Here are a small network's activations along a few directions, averaged over the inputs that share one value of a field.
Values that are neighbours, or in one group, have similar rows; names and order tell nothing.
In the rows, zero is written as 500.
Strong random noise was added to every row along 9 fixed directions; ignore it. To show where, here is one row again and again, with new noise each time:
[219,448,483,910,398,510,556,310,534,200,559,345,483,468,659,361,788,322,269,382]
[335,368,424,616,390,398,617,495,547,457,515,502,380,546,604,550,660,475,419,377]
[337,377,508,645,466,481,561,551,543,480,463,341,499,505,714,377,754,536,477,295]
[709,465,615,504,536,465,487,502,537,678,522,432,367,523,466,298,394,651,525,489]
[716,570,834,572,473,399,772,437,692,307,369,418,472,317,607,453,340,313,279,597]
[539,100,396,456,271,304,647,449,771,511,258,578,257,650,619,685,523,401,560,270]
[562,271,425,375,482,340,689,608,539,666,503,515,351,501,576,558,507,592,505,418]
[648,707,703,538,551,534,549,480,597,552,530,321,460,463,548,331,385,652,423,528]
[620,267,416,191,624,455,348,573,447,555,618,315,381,671,449,458,432,625,527,388]
[630,172,366,468,546,500,348,456,522,723,550,315,328,657,509,241,541,708,625,292]
[571,433,505,623,422,436,776,456,694,636,410,412,412,396,701,436,533,596,469,410]


Field Deki:
k9: [611,817,521,773,526,625,504,355,536,532,604,586,543,382,408,359,407,678,425,678]
k6: [280,579,535,479,558,505,549,639,464,457,577,425,451,572,570,442,536,586,341,417]
k12: [733,410,638,606,521,458,671,318,553,446,631,605,362,448,349,397,320,289,319,729]
k3: [912,293,571,329,579,495,399,324,586,507,405,343,445,531,382,402,280,426,607,504]
k2: [723,453,508,328,785,521,464,578,185,643,663,370,703,190,404,340,407,529,533,653]
k4: [320,625,742,618,430,617,407,745,733,496,375,508,452,792,583,413,572,651,570,300]
k5: [408,580,318,668,528,691,352,293,419,440,393,345,761,269,628,404,615,418,559,508]
k1: [645,643,879,703,569,529,795,624,557,752,493,670,495,253,514,228,396,593,486,706]
k8: [628,468,794,413,621,452,451,752,553,287,288,473,647,489,577,466,570,418,586,473]
k10: [484,512,247,416,652,595,528,578,435,689,643,549,519,505,492,481,520,778,516,550]
k7: [339,372,553,436,408,413,577,575,469,305,444,741,446,561,455,627,393,244,421,505]
k11: [565,718,478,269,474,544,611,459,652,558,529,441,510,548,517,723,394,604,550,573]
Deki is arranged as a line.
A walk along Deki starts at k8 and steps to its neighbour k9. Put k3, k2, k1, k10 in the order it reaches them. -> k10, k1, k3, k2
Name the neighbours of k7, in listed order. -> k6

Field Fizop:
f6: [405,652,646,618,349,405,440,594,505,628,488,641,356,619,460,525,576,612,545,453]
f8: [427,82,475,626,419,320,529,609,515,675,508,585,182,694,539,334,674,625,572,257]
f10: [366,792,366,425,496,498,806,587,575,724,627,559,461,436,567,702,423,754,416,573]
f7: [432,402,671,673,479,506,404,614,482,608,496,578,386,637,491,215,608,603,573,384]
f11: [371,459,585,425,389,370,379,702,473,557,516,904,234,852,271,662,438,542,568,489]
f3: [497,352,366,803,391,476,591,340,515,475,511,770,446,409,411,455,549,353,490,607]
f1: [596,327,355,312,562,448,658,538,517,579,527,435,462,436,561,583,429,544,469,472]
f4: [410,355,530,467,421,341,364,574,427,520,583,600,261,748,367,564,587,498,530,401]
f2: [410,344,446,241,554,332,525,599,361,215,637,483,450,536,439,749,481,290,302,556]
f9: [466,395,577,438,549,459,660,768,494,612,491,601,475,504,585,474,566,603,515,464]
f5: [637,341,406,514,486,435,551,429,488,590,401,497,529,374,532,502,517,446,559,498]
Fizop is arranged as a line.
A walk along Fizop starts at f4 and steps to its neighbour f6. Put f10, f11, f1, f2 in the order it reaches them. -> f2, f1, f10, f11
Name the neighbours of f3, in listed order. -> f9

Field Dos:
l11: [527,555,458,533,413,500,417,378,470,565,363,542,623,391,477,536,554,355,615,526]
l6: [311,263,349,240,578,469,342,658,338,444,541,365,545,647,535,572,615,478,522,299]
l4: [624,648,890,578,526,500,554,616,546,518,380,642,505,453,491,334,375,514,526,590]
l1: [520,258,471,197,536,344,499,744,391,602,561,513,448,571,505,645,552,578,614,403]
l10: [625,380,483,577,375,448,625,527,663,738,362,773,439,510,456,587,505,517,680,518]
l5: [573,570,553,727,450,465,500,513,478,587,436,622,517,397,507,407,579,569,543,575]
l3: [421,404,570,656,486,561,494,405,639,266,481,452,450,582,544,383,587,373,417,454]
l9: [802,498,471,602,428,537,500,180,678,753,457,442,286,529,406,354,232,599,544,502]
l7: [530,414,709,586,593,513,556,579,502,464,444,436,523,448,589,200,503,498,449,438]
l2: [532,636,341,526,546,487,597,403,457,427,724,401,469,425,455,580,462,577,346,626]
l8: [649,317,515,474,557,414,768,397,523,325,563,479,382,326,492,490,277,261,177,667]
Dos is arranged as a line.
A walk along Dos starts at l5 and steps to its neighbour l2. Put l3, l9, l7, l8 in the order it reaches them. -> l9, l8, l7, l3
What is the length, in steps, of the shortest route from l6 to l10? -> 5
